Here are a small network's activations along a few directions, averaged over the inputs that share one value of a field.
Values that are neighbours, or in one group, have similar rows; names and order tell nothing.
(in the rows, 500 means zero)
Random noise pushes rows far along 13 fixed directions. That doesn't count. These rows show it; they differ only by the noise:
[510 580 475 587 635 357 405 390 431 379 426 534 593 519 674 383 653 832
 587 347 414 397 554 562 594]
[664 701 577 786 664 320 592 519 409 297 253 621 447 515 586 173 502 480
 525 476 494 447 562 428 511]
[319 371 590 658 428 568 379 470 567 472 469 559 523 464 241 527 292 443
 310 228 486 565 620 575 365]
[544 337 792 642 432 446 407 403 746 456 506 430 663 526 470 407 452 777
 516 381 361 596 529 698 612]
[416 277 528 470 545 596 330 480 608 541 654 454 563 242 410 559 579 379
 299 551 584 557 454 508 443]
[451 528 438 445 613 556 548 430 436 350 534 495 542 461 463 411 552 451
 557 398 518 474 659 485 528]
[346 437 510 316 780 553 578 351 297 516 640 278 332 507 399 575 757 314
 414 319 511 524 567 436 520]
[185 803 457 623 436 343 815 511 364 346 574 483 726 564 206 605 617 675
 456 333 510 541 646 476 726]
[566 637 573 491 497 331 908 598 468 324 656 455 752 711 678 408 576 703
 496 851 520 539 478 466 873]
[379 314 666 222 421 489 415 596 386 760 415 500 444 435 513 556 385 654
 404 292 470 469 445 356 317]
[668 461 663 788 552 470 323 517 693 589 424 415 257 446 456 477 448 270
 628 676 550 566 372 520 492]
[322 416 459 479 482 411 589 397 360 531 477 571 501 513 442 446 580 732
 388 285 392 468 627 363 440]
[391 581 499 434 551 416 817 501 394 515 513 469 440 515 432 523 377 520
 459 523 684 460 474 276 525]
[332 555 355 414 568 513 541 567 207 559 472 524 279 618 472 553 515 349
 542 435 497 440 611 309 415]
[493 457 790 367 693 546 352 558 619 493 669 189 609 424 542 649 522 454
 522 546 653 567 323 696 690]


Gulu, 10 values:
e1: [261 361 438 445 483 573 443 516 405 467 540 497 417 537 521 473 478 585
 554 483 433 517 591 462 386]
e9: [397 324 332 565 495 610 411 403 623 318 752 532 791 473 540 474 565 622
 272 627 505 482 572 641 533]
e10: [540 513 563 308 543 696 405 560 393 441 353 470 452 661 575 430 303 342
 570 230 453 447 617 585 316]
e6: [594 486 507 740 380 325 607 513 650 536 429 652 512 396 480 387 483 641
 496 727 485 507 440 379 502]
e4: [287 430 535 308 346 481 606 639 503 582 543 472 589 553 512 654 323 746
 484 564 549 511 404 464 460]
e2: [586 526 793 421 406 584 456 527 567 436 464 428 629 562 347 471 492 345
 466 246 315 732 583 790 538]
e8: [504 371 623 506 501 537 369 495 721 623 553 324 493 440 483 549 433 538
 574 571 564 556 342 570 471]
e7: [456 480 470 411 441 478 503 561 431 469 640 439 573 734 588 532 698 634
 667 618 288 550 620 578 712]
e3: [426 455 453 756 461 467 523 545 502 479 518 527 425 733 511 447 513 495
 461 695 353 522 550 468 496]
e5: [733 500 494 494 333 628 584 562 625 345 429 688 603 523 622 292 231 416
 545 643 479 552 553 567 447]
The values of Gulu form 3 separate groups.
Question: List the group mates of e4, in the order listed.
Answer: e1, e2, e5
Question: List the group mates of e6, in the order listed.
Answer: e7

Fepa, 16 values:
v14: [356 366 633 408 358 507 389 660 482 641 455 451 414 493 453 586 513 560
 664 538 356 550 547 422 431]
v5: [435 411 366 470 479 557  44 643 422 484 530 538 454 772 862 562 287 658
 653 661 439 416 521 574 471]
v11: [581 712 606 539 360 431 608 636 579 475 418 472 541 491 467 501 616 543
 797 600 389 571 510 558 676]
v16: [813 464 386 524 359 561 490 384 759 615 547 525 430 522 605 540 407 387
 559 721 491 529 367 560 551]
v13: [414 614 695 692 612 366 564 507 558 426 402 447 506 397 326 424 380 536
 570 397 603 522 532 472 564]
v9: [840 515 445 322 347 534 637 404 531 701 424 622 422 474 501 639 448 344
 346 426 471 465 361 531 465]
v3: [436 485 343 566 404 614 642 378 471 504 511 597 438 574 288 492 485 370
 482 322 413 461 697 421 382]
v15: [502 458 501 771 686 356 435 371 540 440 417 532 496 442 541 345 559 656
 356 478 539 391 467 452 413]
v10: [673 416 523 422 700 493 558 239 490 464 456 489 518 556 658 403 600 650
 243 287 440 407 429 626 460]
v7: [647 683 597 433 607 452 413 561 512 519 356 343 386 406 573 502 350 493
 918 449 722 412 369 498 485]
v8: [456 286 552 318 443 533 676 564 525 584 670 471 543 456 471 420 547 508
 515 783 514 535 516 238 580]
v1: [509 479 684 510 510 453 627 393 442 584 498 335 349 716 453 534 670 460
 442 415 344 643 487 604 571]
v12: [221 423 451 846 360 475 422 519 633 546 591 564 513 382 250 564 402 551
 414 515 569 607 512 426 449]
v2: [539 366 624 278 454 531 445 565 381 600 541 459 467 692 564 544 632 441
 514 459 301 609 578 580 568]
v6: [544 810 528 604 558 389 411 509 376 375 372 487 554 575 566 544 667 639
 554 290 434 482 461 740 620]
v4: [539 424 369 357 511 566 577 453 557 640 570 459 436 399 546 548 508 432
 454 657 617 454 348 371 374]
The values of Fepa form 4 separate groups.
Question: List the group mates of v4, in the order listed.
Answer: v3, v15, v10
Question: List the group mates of v5, in the order listed.
Answer: v16, v7, v12
Question: List the group mates of v11, in the order listed.
Answer: v14, v1, v6
